Each row below holds a small network's activations on one input, seen along a few directions.
In each table, some parts of the input vary, and every possible input appears once, in random order.
A made-up example of a description, with smaller parts first: one of 6 places along a line, together with either a single point or one of 9 places around a ring or (one of 2 separate values, together with one of 5 places around a ring).
Shared parts are said once, and a part with two or three values counts as separate values.
(in the rows, 128 means zero)

Other details of the inputs vary at random and push rows far along three fixed directions, the same in every table; ignore that.
These rows show it; all are for the same input, with only those details redrawn:
[168 146 124 180 182 130 130 103 106 133 116 116 149 149]
[160 132 150 206 134 156  95  85  97 122 128 134 148 165]
[146 130 141 217 148 148 110 107  78 129 137 115 136 184]
[187 136 161 100 102 132  60  76 159 113 104 160 164  71]
[121 108 159 228 105 148 105 106  53 135 167 110 105 212]
[165 154 111 150 197 108 149 111 111 134 106 107 151 139]
[125 104 155 115  81  96  97 132  90 128 161 115  93 145]
[165 135 144 210 147 153 108  91  94 132 127 123 147 154]

A family of inputs:
row 1: [161 170  84  88 173  97 168 146 156 144  83 127 122 102]
row 2: [111  77 153 169  58 176  89 125 133 117 142 145 124 143]
row 3: [ 82 135 142  59  80  91 119 167 139 126 151 156  76  89]
row 4: [ 81 105 154  91  78 103 108 144 114 107 171 142  76 126]
row 5: [ 96  65 135  28  88 108 123 140 139 106 179  99 136  98]
row 6: [100 151 110 196 163 171 171 143 151 145 119 164 156 135]
row 7: [132 140 124 132 126 178 100 100 208 122 106 196 177  72]
row 8: [161 152  95  73 212  64 175 137 112 135 110  71 141 114]
row 9: [114 160  74  86 184 108 210 168 166 154  77 122 130  95]
row 10: [121 209 103  99 194  77 189 159 137 160  90 125 100 115]
row 11: [148  90 132  97  97 167  89 104 166 109 106 136 177  98]
row 12: [ 78 101 117 151 131 104 152 155  58 119 185  90  88 185]
row 13: [122 102 134  55 108 104  99 129 128  98 156 120 128  87]
row 14: [121 127 101 122 126  84 176 165  92 140 136  72  90 173]
row 15: [ 62 137 104 127 118 129 184 190 126 160 128 126  70 164]
row 16: [164 128 181 143  73 143  51  77 147 113 118 167 144  97]
row 17: [104 150 110 125 127  90 187 180  95 155 124 110  73 173]
row 18: [ 97 109 133  49  81  83 111 141 134 110 165 125  88  85]
row 19: [126 120 168 124  81 102 102 130 107 125 151 134  80 130]
row 20: [ 73 167 116 160 151 129 164 165 110 144 149 135  71 149]
row 21: [169 142 133  57 100 104 118 128 172 117  91 144 132  72]
row 22: [112 176  74  92 213  84 193 150 140 140 112 118 119  96]
row 23: [164 208 108 161 175 158 152 121 170 147  56 164 151 122]
row 24: [116 153 153  86 104  82 126 153 127 144 125 142  76 101]
row 25: [118  86 149 145  94 178  89  92 154 109 148 147 185 117]
row 26: [142 129 109 193 163 180 145 119 156 126  86 146 171 134]
row 27: [155 101 156  44 106  92  87 123 110 116 149  99 126 104]
row 28: [171  95 132 104 132 188  82  86 176 105  95 127 205  88]
row 29: [174 170 152 132 125 145  75  80 172 130  84 185 152  74]
row 30: [ 97  71 127  98  76 128 121 145 124 125 143 115 114 143]
row 31: [ 71  89 110 176 137 139 164 155  94 130 180  94 121 189]
row 32: [102  86 145 211 121 174 101 108  48 114 189  90 132 207]
row 33: [ 65  77 145  93  49 119 112 153 140 117 186 133 102 126]
row 34: [170 104 164 172  59 176  55  91 126 114 120 154 154 144]
row 35: [116 179  90 110 189 143 183 143 203 144 101 171 141  83]
row 36: [162 105 134 131 135 140 124 121  91 126 131  80 147 163]
row 37: [106 134 109 174 166 158 172 126 149 124 133 141 155 143]
row 38: [175 130 112 166 166 149 138 109 107 131 106 100 165 162]
row 39: [104 114 116  70  89 122 141 151 166 134 112 143 106  84]
row 40: [164 154 110 148 198 108 144 113 112 132 106 106 151 143]
The inputs of row 16 and row 14 match in every part but one. If row 19 is changed in the same way as row 16 into row 14, which row does it become?
Answer: row 21
Describe the family of inputs behind these rows.
Answer: one of 5 places around a ring, together with one of 8 places along a line
Which other rows does row 27 become when the place on the ring of 5 takes its other values? List them by row number.
Answer: row 5, row 28, row 32, row 36
Which other rows does row 23 become when the place on the ring of 5 takes its other values? List them by row number.
Answer: row 10, row 15, row 20, row 35
